A small network was shown many inputs. Here are its activations along a few directions, one row for each input.
In each table, some parts of the input vary, and every possible input appears once, in random order.
Descriptions start from the smaller parts, as in this example, which fits no table here: one of 4 places along a line, together with either a single point or one of 9 places along a line or (one of 2 separate values, together with one of 5 places around a ring).
Shared parts are said once, and a part with two or three values counts as separate values.
(in the rows, 100 means zero)

Other details of the inputs shift rows strongly along two fixed directions, in all tables alike. That doesn't count.

Table:
row 1: 93	91	113	81	88	110	112	111	133	104	77	126	113	81
row 2: 90	79	133	103	80	121	98	111	109	103	90	120	90	58
row 3: 86	98	56	117	96	58	79	119	77	83	95	74	105	127
row 4: 98	87	124	83	81	118	119	107	128	100	92	110	116	89
row 5: 70	85	65	135	91	80	62	114	53	95	110	76	82	117
row 6: 90	88	116	84	84	121	115	106	137	110	84	118	116	92
row 7: 73	109	70	118	99	60	92	112	80	82	108	59	91	140
row 8: 99	87	121	74	82	118	118	110	120	94	93	119	111	89
row 9: 83	77	135	106	76	133	102	104	109	109	97	111	96	66
row 10: 91	101	132	71	88	111	128	106	122	89	99	112	94	89
row 11: 178	129	76	104	179	127	85	23	85	146	111	124	104	108
row 12: 82	110	69	123	93	64	88	119	76	85	114	61	98	137
row 13: 94	105	133	76	90	102	124	108	126	89	90	110	96	79
row 14: 191	146	94	110	178	112	92	30	77	133	122	109	95	92
row 15: 82	109	65	114	92	64	87	121	69	80	115	71	93	136
Description of these inputs: one of 3 separate values, together with either a single point or one of 4 places along a line.
The inputs of row 8 and row 3 match in every part but the choice among 3 separate values. If row 5 is changed in the same way as row 8 into row 3, which row does it become?
> row 2

Table:
row 16: 118	133	55	137	149	68	66	76	34	107	127	75	73	126
row 17: 63	101	92	113	91	74	95	112	68	74	112	66	75	117
row 18: 197	140	139	111	183	140	107	21	99	152	117	127	93	55
row 19: 190	132	121	64	164	151	129	26	118	140	127	128	115	115
row 20: 93	121	30	112	111	57	86	102	69	90	119	47	119	179
row 21: 146	127	89	119	140	93	83	75	56	109	133	96	78	109
row 22: 20	68	182	67	8	116	145	164	164	61	78	102	90	54
row 23: 107	100	103	72	87	102	124	113	123	86	101	119	112	114
row 24: 86	115	36	126	121	49	86	98	82	98	108	43	117	179
row 25: 31	77	153	45	20	119	156	158	188	79	73	109	125	97
row 26: 178	130	109	93	166	125	121	35	128	136	95	129	120	90
row 27: 189	129	105	77	160	119	100	46	101	125	95	136	112	66
row 28: 23	59	186	72	12	110	151	168	162	60	76	98	99	54
row 29: 45	71	148	50	28	99	131	167	173	70	49	134	111	51
row 30: 32	86	64	127	52	37	80	157	52	44	120	38	74	153
row 31: 168	132	104	76	164	131	120	36	113	129	104	140	108	94
row 32: 74	38	177	99	52	174	111	113	146	129	72	148	108	20
row 33: 185	124	110	91	172	112	100	40	113	134	85	134	110	66
row 34: 140	122	63	97	155	79	79	67	73	109	95	111	94	104
row 35: 8	52	40	168	45	67	32	149	57	92	91	57	85	124
row 36: 122	107	166	72	86	141	134	105	125	105	103	133	101	42
row 37: 134	132	65	93	156	99	101	51	83	122	120	88	107	151
row 38: 67	54	75	142	72	110	51	120	54	102	110	96	85	106
row 39: 45	99	25	115	62	29	86	158	78	55	96	54	117	164
row 40: 71	56	113	118	81	145	76	102	84	121	94	125	88	65
row 41: 78	73	35	167	95	88	30	103	25	110	112	68	94	120
row 42: 113	81	163	35	70	131	138	124	155	87	76	161	109	46
row 43: 130	130	61	137	141	72	73	64	37	96	133	52	84	130
row 44: 113	110	168	81	92	139	127	96	142	115	94	133	90	42
row 45: 32	101	26	124	65	26	80	153	94	62	86	53	106	164
What do these inputs look like to the network?
> one of 5 places around a ring, together with either a single point or one of 5 places along a line
Start at row 19 and move only the place on the line of 5, one step at a time. The first step leads to row 23. Which rows follow, in order?
> row 42, row 21, row 30
Which other rows does row 32 become when the place on the ring of 5 takes its other values? List them by row number.
> row 35, row 38, row 40, row 41

Table:
row 46: 151	118	68	118	148	103	86	54	88	126	117	93	110	137
row 47: 131	89	83	165	136	128	42	51	46	140	115	99	75	78
row 48: 143	123	60	109	153	96	79	46	89	122	101	98	104	123
row 49: 144	140	77	117	146	102	92	51	81	123	126	80	100	126
row 50: 113	83	146	59	83	146	139	103	141	105	100	140	115	84
row 51: 43	101	80	108	64	68	105	140	93	77	103	57	106	135
row 52: 50	79	71	109	66	68	99	143	101	81	95	70	116	146
row 53: 41	84	63	99	72	62	91	137	101	77	79	74	111	132
row 54: 104	102	164	59	90	127	141	105	135	89	99	130	88	68
row 55: 102	104	156	57	79	145	144	105	134	99	107	125	106	73
row 56: 122	97	154	57	83	126	135	107	128	87	93	134	106	56
row 57: 105	89	136	50	88	138	131	96	141	101	83	144	110	71
row 58: 28	50	86	156	55	93	55	139	59	94	95	77	83	85
row 59: 95	58	159	103	75	167	89	99	97	125	99	143	80	27
row 60: 153	134	63	118	154	85	77	64	86	123	103	105	101	110
row 61: 146	136	85	119	156	85	91	51	83	113	120	86	82	120
row 62: 50	94	66	109	72	50	90	154	98	77	81	82	107	118
row 63: 114	100	140	60	89	126	129	112	137	102	85	152	107	58
row 64: 46	97	88	109	76	51	104	139	95	68	98	63	88	128
row 65: 161	130	76	115	149	84	84	57	77	109	112	87	100	108
row 66: 59	91	79	106	67	50	97	147	89	62	90	63	106	116
The inputs of row 63 and row 60 match in every part but one. If row 50 is changed in the same way as row 63 into row 60, which row does it become?
> row 46
What do these inputs look like to the network?
> one of 3 separate values, together with either a single point or one of 6 places around a ring
Which other rows does row 47 become when the choice among 3 separate values takes its other values? List them by row number.
> row 58, row 59
Start at row 62 and move only the place on the ring of 6, one step at a time. The first step leads to row 53. Which rows follow, in order?
> row 52, row 51, row 64, row 66
